Each row below holds a small network's activations on one input, seen along a few directions.
In each table, some parts of the input vary, and every possible input appears once, in random order.
Descriptions start from the smaller parts, as in this example, which fits no table here: one of 3 separate values, together with either a single point or one of 9 places along a line or (one of 5 places around a ring, together with one of 6 places along a line).
Shared parts are said once, and a part with two or three values counts as separate values.

Other details of the inputs shift rows strongly along two fixed directions, in all tables alike. That doesn't count.

A family of inputs:
r1: [ 1  2 -2  4  0 -5 -5  0  0 -2  1 -4]
r2: [ 2  1 -4  4  0 -3 -2 -1  0  0  3  1]
r3: [ 3 -3  2 -1  2  1 -1  4 -1 -1  3  4]
r4: [ 2  0 -5  4  0 -3  0 -1  0  0  3  0]
r5: [ 4 -2  2 -1  1  1  0  3  0 -1  4  4]
r6: [ 1  2 -2  5  0 -5 -5  0  1 -1  1 -3]
r7: [ 1  1 -3  5  0 -6 -2 -2  2 -1  3  1]
r8: [ 1  2 -3  4  0 -2 -4  0 -1  0  1 -3]
r9: [ 2  0 -2  4  1  0 -2  2  0  0  1 -1]
r10: [ 8 -6 -2 -8  0 -1 -4  0  4  3 -3 -1]
r11: [ 3 -1 -2  0  0  0  1  3  0 -2  3  2]
r12: [ 1  2 -4  4 -1 -1 -3  0  0  1  1 -2]
r13: [ 5 -2  4 -1 -1  3 -1  4 -2 -2  2  3]
r14: [ 1  0 -4  5  0 -2 -2  1 -1  1  2 -1]
r15: [ 2  1 -1  3  1  1 -4  2  0  0  1 -2]
r16: [ 2  1 -1  3  0  2 -3  2 -1  0  1 -2]
r17: [ 2  2 -3  4 -1 -1 -4  1 -2  1  1 -3]
r18: [ 5 -2  3 -2 -1  2 -1  4 -3 -3  2  2]
r19: [ 2  1  0  0  0  2 -3  5  0 -1  1 -1]
r20: [ 6 -4 -6 -4  0 -2 -5 -3  5  3 -4 -3]
r21: [ 4 -1  3 -1  0  2 -2  5 -2  0  2  0]
r22: [ 6 -4 -5 -7 -1 -1 -4  0  5  3 -4 -2]
r23: [ 5 -3 -8 -3 -2 -5 -6 -4  4  4 -4 -5]
r24: [ 5 -2  3 -1 -1  3  0  4 -1 -2  2  3]
r25: [-11  23   7  -8  14   4  22 -12  -4   2 -27  10]
r26: [ 4 -3  3  0 -1  2  1  4 -2 -2  2  4]
r27: [ -8  22  12 -10  12   6  23 -12  -6   1 -27  10]
r28: [ 3 -1  2 -2  1  1 -2  5 -2 -1  2  0]
r29: [ 1 -1 -2  4  2  1 -2  2  0  0  2  0]
r30: [-11  24   7  -6  15   4  23 -16  -3   3 -26  10]
r31: [ 4 -3  1 -1  1  0  2  3  0 -1  4  3]
r32: [ 1  2 -3  5 -1 -5 -4 -1  2 -1  1 -2]
r33: [-61 -11  17 -14 -18   8  20 -30   5   9   0 -18]
r34: [ 5 -4  2 -1  0  1  3  2 -1 -3  4  5]
r35: [ 3 -1  2 -1  1  2 -1  5  0  0  2  1]
r36: [ 2  1 -2  2  1  1 -4  2 -1 -1  1 -2]
r37: [ 1  1 -4  5 -1 -2 -3  1 -1  1  1 -2]
r38: [ 0  1 -3  6 -1 -6 -3  0  1 -1  1 -2]
r39: [ 2  0 -1  1 -1  1 -1  5  0 -1  1  0]
r40: [ 1 -1 -2  3  2  0 -2  1 -1 -1  2  1]
r41: [ 1  2 -2  5 -1 -5 -5  0  0 -1  1 -3]
r42: [ 2  0 -1  0 -1  2 -2  4  1 -1  1  0]
r43: [ 3 -1  3 -1  1  2 -2  5 -1 -1  2  1]
r44: [ 2 -1 -1  1  0  1 -1  5  0 -1  2  1]
r45: [ 0  0 -3  5  1 -6 -3 -1  0 -1  2  0]
r46: [ 3 -2  2  0  1  1  0  5 -1  0  3  2]
r47: [ 2  1 -1 -1  0  1 -3  5 -1 -2  1 -1]
r48: [-42 -43  12 -19 -35  11  -2 -15  10   8  24 -24]
r49: [-12  27   5  -6  13   1  20 -16  -5   3 -29   4]
r50: [ 4 -4  3  0  0  2  1  4 -2 -2  3  5]
r51: [ 3  1  0  0 -1  2 -2  5 -1 -1  1 -1]
r52: [ 4 -4  3 -1  0  2  1  3 -2 -3  3  6]
r53: [ 2  0 -2  3  1  2 -3  2  1  0  1 -1]
r54: [ 5 -2 -6 -2 -2 -8 -6 -5  6  3 -4 -5]
r55: [ 1  0 -3  5  0 -6 -1 -2  2 -2  3 -1]
r56: [ 3 -2  2  0  0  1  0  5 -1  0  2  1]
r57: [ 5 -4  3 -1 -1  2  2  3 -1 -3  4  6]
r58: [ 1  0 -4  4  0 -3 -3  0 -1  0  2  0]
r59: [ 2 -1 -3  3  2  0  0  0  1 -1  3  1]
r60: [ 2 -1 -1  0  0  1  0  3  0 -1  3  3]
Description of these inputs: one of 6 places along a line, together with either a single point or one of 9 places along a line.
Question: Changing only the place on the line of 6 turns r20 into r54. The same change can be made to r9. Which row results?
Answer: r38
Question: Changing only the place on the line of 6 turns r3 into r25. The same change can be made to r21. Which row results?
Answer: r51
Question: Which other rows does r53 become when the place on the line of 6 takes its other values? List them by row number.
Answer: r12, r24, r32, r35, r42
Question: List by row number the other rows that have the place on the line of 6 in common with r26.
Answer: r13, r18, r24, r27, r34, r48, r50, r52, r57
Question: Which other rows does r4 become when the place on the line of 9 takes its other values? List them by row number.
Answer: r2, r8, r12, r14, r17, r37, r49, r58

A family of inputs:
r61: [-18   5   6   0  -1   6   8  -5  -2   2  -2  -3]
r62: [-17   4   7   1  -2   0   8  -9  -2   0  -2  -3]
r63: [-14  -2   5  -8  -5  -1   4 -13   3   4  -6  -7]
r64: [ 14  -4  -6  12  -3  -5 -16  16  -1  -5  16  -2]
r65: [ 20 -11 -10   6  -4  -9 -17   8   5  -2  11  -2]
r66: [ 19 -12 -13   5  -2  -7 -16  10   5   0  12  -2]
r67: [-15  -1   3  -8  -3   4   4 -10   3   6  -8  -7]
r68: [ 34  51  -5  11  39 -11  17   1 -10  -6 -41  29]
r69: [-15   0   4 -10  -5   1   4 -10   3   4  -8  -8]
r70: [-17   3   3   1   0   2  10  -8   0   1   0  -1]
r71: [-14  -2   1  -8  -4   4   6 -11   2   5  -6  -6]
r72: [ 20 -13   3   3  -2   5  -9  22  -4  -8  19   9]
r73: [ 14  -7 -10  13  -2  -2 -14  15  -2  -4  17   0]
r74: [-10 -11  13 -18  -6  11  12  -4   1   3  -2   1]
Question: Describe the family of inputs behind these rows.
Answer: one of 2 separate values, together with either a single point or one of 6 places around a ring
Question: Changing only the choice among 2 separate values turns r61 into r67. The same change can be made to r64. Which row results?
Answer: r69
Question: Which other rows does r63 become when the choice among 2 separate values takes its other values? List them by row number.
Answer: r62

A family of inputs:
r75: [-1 -2  1 -3  0  0  1  0  2  2  1 -1]
r76: [-3  1 -5  1 -2 -3 -4 -4  2  2 -2 -6]
r77: [-2 -1  0  1  0  4  0  0 -1  0  2 -1]
r78: [-2 -1  2  1 -1  2  0  1 -3 -1  1 -2]
r79: [-1 -1 -1 -4 -2  2  0  1  2  1  0 -3]
r80: [-2 -2  1  1 -2  1  3 -1 -3 -2  3  1]
r81: [-2 -1  2  1  0  1  3  1  1  0  3  1]
r82: [ 1 -4  2 -1 -2  0  1 -2  0  0 -1 -1]
r83: [ 0 -3  0 -2  0  2 -1 -2  1  2  0  0]
r84: [-1 -1  1 -3 -2  1 -2  1  1  0 -1 -2]
r85: [-3 -1  3  1 -1  0  1  1  1 -2  2  1]
r86: [-3  0  1  0  1  1  1  2  0  0  3 -2]
r87: [-1 -2  2 -3  0 -1 -1  0  2  1  0 -1]
r88: [-2 -1  3  0 -2  0  2 -1 -2 -2  3  2]
r89: [-1 -2  2 -3  0  0 -2  0  2  0 -1 -2]
r90: [-2 -1 -5  1 -2 -5 -2 -6  2  1  0 -2]
r91: [  7  39   2  -3  26   2  22  -7  -7   1 -38  18]
r92: [ 0 -2  0 -2 -3  2 -1  0 -1  1 -2 -3]
r93: [-1 -3 -1 -3  0  1  0  0  1  3  0  0]
r94: [-3  2  3  0 -3  2 -1  2 -2 -1  1 -1]
r95: [-2  0  1  1 -3  3  0  2 -3 -1  1 -2]
r96: [ 0 -2 -1 -3 -2  4 -1 -1  1  1 -1 -2]
r97: [ 0 -3  0 -2  0  3 -1 -1  1  1  0 -2]
r98: [-3  0  0  1 -2  5  0  1 -1  0  2 -1]
r99: [ 51   5 -16  14  10 -11 -25  27  -3  -7   5  10]
r100: [-2 -2  0  1 -1  2  3 -1 -1 -2  3  2]
r101: [ 0 -3  2 -2 -2  0  0 -1 -1  2 -1 -1]
r102: [-3  0  3  1  0 -1  0  1  0 -1  2  0]
r103: [ 0 -1  2 -3 -2  0 -2 -1  0  0 -1 -2]
r104: [-3  1  0  0 -1  2  1  3  0  0  2 -2]
r105: [ 0 -3  0 -4 -1 -1  2 -1  2  0  2  1]
r106: [-2  0  3  1 -1  1 -1  1 -2 -1  2 -2]
r107: [ 0 -4  0 -1 -1  2  1 -2  2  1  0  1]
r108: [-2 -1 -4  2 -2 -5 -2 -5  3  2 -1 -3]
r109: [-2  0  4  1 -1  0  0  0 -2  0  2  0]
r110: [-2 -1  1  1  0  3  1  0 -1  1  3  1]
r111: [-3 -1  2  0 -1 -1  1  0  0 -3  3  2]
r112: [-1 -4 -1 -3 -1  1  2 -1  1  1  1  2]
r113: [-1 -3 -1 -3  0  2  0  0  1  2  0 -2]
r114: [-2 -2  1  2 -1  3  2 -1  0 -1  2  1]
r115: [-4  1  2  0 -2  1 -1  3  0 -2  1 -1]
r116: [  6  40   0   1  27  -5  20 -13  -6   2 -38  15]
r117: [ 0 -4  0 -3 -2  2  1 -3  1  0  1  2]
r118: [-5  2 -3  4  0 -3 -2 -3  1  0  1 -5]
r119: [-3  0 -5  1 -1 -4 -3 -4  2  2 -2 -6]
r120: [ 45   4 -20  22  10 -15 -24  22  -1  -7   9   8]
r121: [ 1 -3  3 -2 -3  0  0 -1  1  0  0  0]
r122: [-1 -2 -2 -3 -2  3 -1  1  1  2 -1 -2]
r123: [-4  1 -3  4 -1 -4  0 -5  0  0  2 -2]
r124: [-3 -2  0  2  0  2  2  1  0  0  2  2]
r125: [-5  3 -4  4 -2 -2 -3 -2  1  1  0 -5]
r126: [-3  0 -4  2 -1 -5 -3 -5  2  3 -1 -4]
r127: [-1 -3  2 -2 -1 -1  0 -1  3  0  0  0]
r128: [ 0 -3  1 -2 -2  1 -1 -1 -1  1 -1 -3]
r129: [-2 -1  4  2 -2  0  1  0  0 -1  2  0]
r130: [-3 -2  0  0 -1  1  3  0 -1 -1  3  3]
r131: [-1 -3  2 -4 -2 -2  0 -1  1 -1  1  1]
r132: [-1 -4 -1 -2 -1  1  1 -1  2  2  0  1]
r133: [-2 -2  2  2 -2  1  2  0 -2 -1  2  0]
r134: [ 0 -2  3 -3 -2 -1 -1 -1  0  2  0 -1]
r135: [-3  0  2  0  1  0  1  2  0  1  3  0]
r136: [-4  0  2  0  0  0 -1  2  0 -2  2 -1]
r137: [-2 -1  2  2 -1  1  1  0 -3  0  2  0]
r138: [-2 -1  1  0 -1  0  3  1  0 -2  4  2]
r139: [ 0 -3  1 -3 -1  0  2  0  3  1  1  0]
r140: [-3 -1  0  1  1  3  1  2 -1  0  2 -1]
r141: [-3 -1  0  1  1  2  1  1 -1  1  2  1]
r142: [ 1 -2  2 -3 -3 -1  1 -2  0 -1  1  1]
r143: [-1 -2  0 -4  0  1  0  1  2  1  0 -3]
r144: [ 1 -4  1 -3 -3  0  1 -2 -1 -1  0  1]
Question: Changing only one part turns r116 into r123. The same change can be made to r109. Which row results?
Answer: r88
Question: Changing only one part turns r134 into r121. The same change can be made to r141. Which row results?
Answer: r124
Question: Describe the family of inputs behind these rows.
Answer: one of 2 separate values, together with one of 5 places along a line, together with either a single point or one of 6 places around a ring
Question: Which other rows does r120 become when the choice among 2 separate values takes its other values? List them by row number.
Answer: r108
Question: List by row number the other rows that have the place on the line of 5 and the choice among 2 separate values in common with r75.
Answer: r83, r87, r93, r101, r126, r134
Question: Which other rows does r138 become when the place on the line of 5 takes its other values? List them by row number.
Answer: r81, r86, r104, r135
Question: Which other rows does r83 become when the place on the line of 5 takes its other values? List them by row number.
Answer: r96, r97, r107, r117

A family of inputs:
r145: [-5  1  1  1 -2 -4  2 -7  1  2 -3 -2]
r146: [ 46  44  -6   5  38  -6   8  13  -7  -6 -38  29]
r147: [-3 -2  6 -3 -2  2  6 -3 -1  0  0  2]
r148: [ 20 -12  -6   5  -6  -3 -15  16  -1  -6  17   2]
r149: [-5  2  2 -1 -1 -1 -1 -5  0  2 -5 -6]
r150: [ 19 -11  -5   5  -2  -1 -17  20   0  -2  16  -1]
r151: [-5  3  1 -1 -3 -1  0 -5  2  0 -4 -5]
r152: [-4 -1  2 -5 -1  5  5 -1 -2  0 -1  2]
r153: [-10   4   6   4   1   5   6   3  -5  -4   3   2]
r154: [-6  0 -2  1 -1 -1  3 -6  2  3 -3 -2]
r155: [-4  0  3 -4 -1  7  4  0  0  1 -2  1]
r156: [ 20 -14  -7   8  -4  -1 -13  15   0  -3  17   2]
r157: [-7  3 -1 -2 -1 -1  0 -4  3  1 -3 -5]
r158: [-4 -1  4 -5  0  7  3  1 -2  3 -3 -1]
r159: [ 18 -10 -11   8  -6  -9 -20  12   1  -4  15  -3]
r160: [-4 -1  7 -5 -1  4  2  0 -2  1 -3 -1]
r161: [-4 -3  4 -3  1  4  6 -4  0  0  1  4]
r162: [-6 -1 -2  1  0 -2  2 -8  2  2 -2  0]
r163: [-4 -2  5 -4  2  1  6 -3  1  0  1  4]
r164: [-7  0 -1  0  1 -4  2 -6  3  2 -1  0]
r165: [ 19 -13  -6   6  -3  -3 -13  16   2  -4  18   2]
r166: [-5 -1  3 -6 -1  3  6  0  0  0  0  2]
r167: [-6  1 -1  0 -1 -3  3 -5  3  3 -2 -2]
r168: [-6  0  1  1 -1 -4  1 -8  1  1 -2  0]
r169: [-6  1 -4 -1 -1  0  2 -6  0  2 -3 -3]
r170: [-4  0  6 -5 -3  4  3  0  0 -1 -2  1]
r171: [-3 -2  6 -3  0  1  6 -4 -1 -1  1  4]
r172: [-7  2 -3 -2 -1 -3  2 -5  2  1 -2 -3]
r173: [-11   8   0   8   0   0   2  -3  -3   0   3  -3]
r174: [-6  2 -2 -1 -1  2  0 -5  2  2 -4 -5]
r175: [-6  2 -1 -1  0  2 -1 -5  0  4 -4 -6]
r176: [-6  2  0 -2  1 -1 -1 -3  2  3 -4 -6]
Question: Describe the family of inputs behind these rows.
Answer: one of 2 separate values, together with either a single point or (one of 3 separate values, together with one of 5 places along a line)
Question: Which other rows does r156 become when the choice among 2 separate values takes its other values? List them by row number.
Answer: r154
Question: Which other rows does r157 become when the choice among 3 separate values takes its other values? List them by row number.
Answer: r151, r174
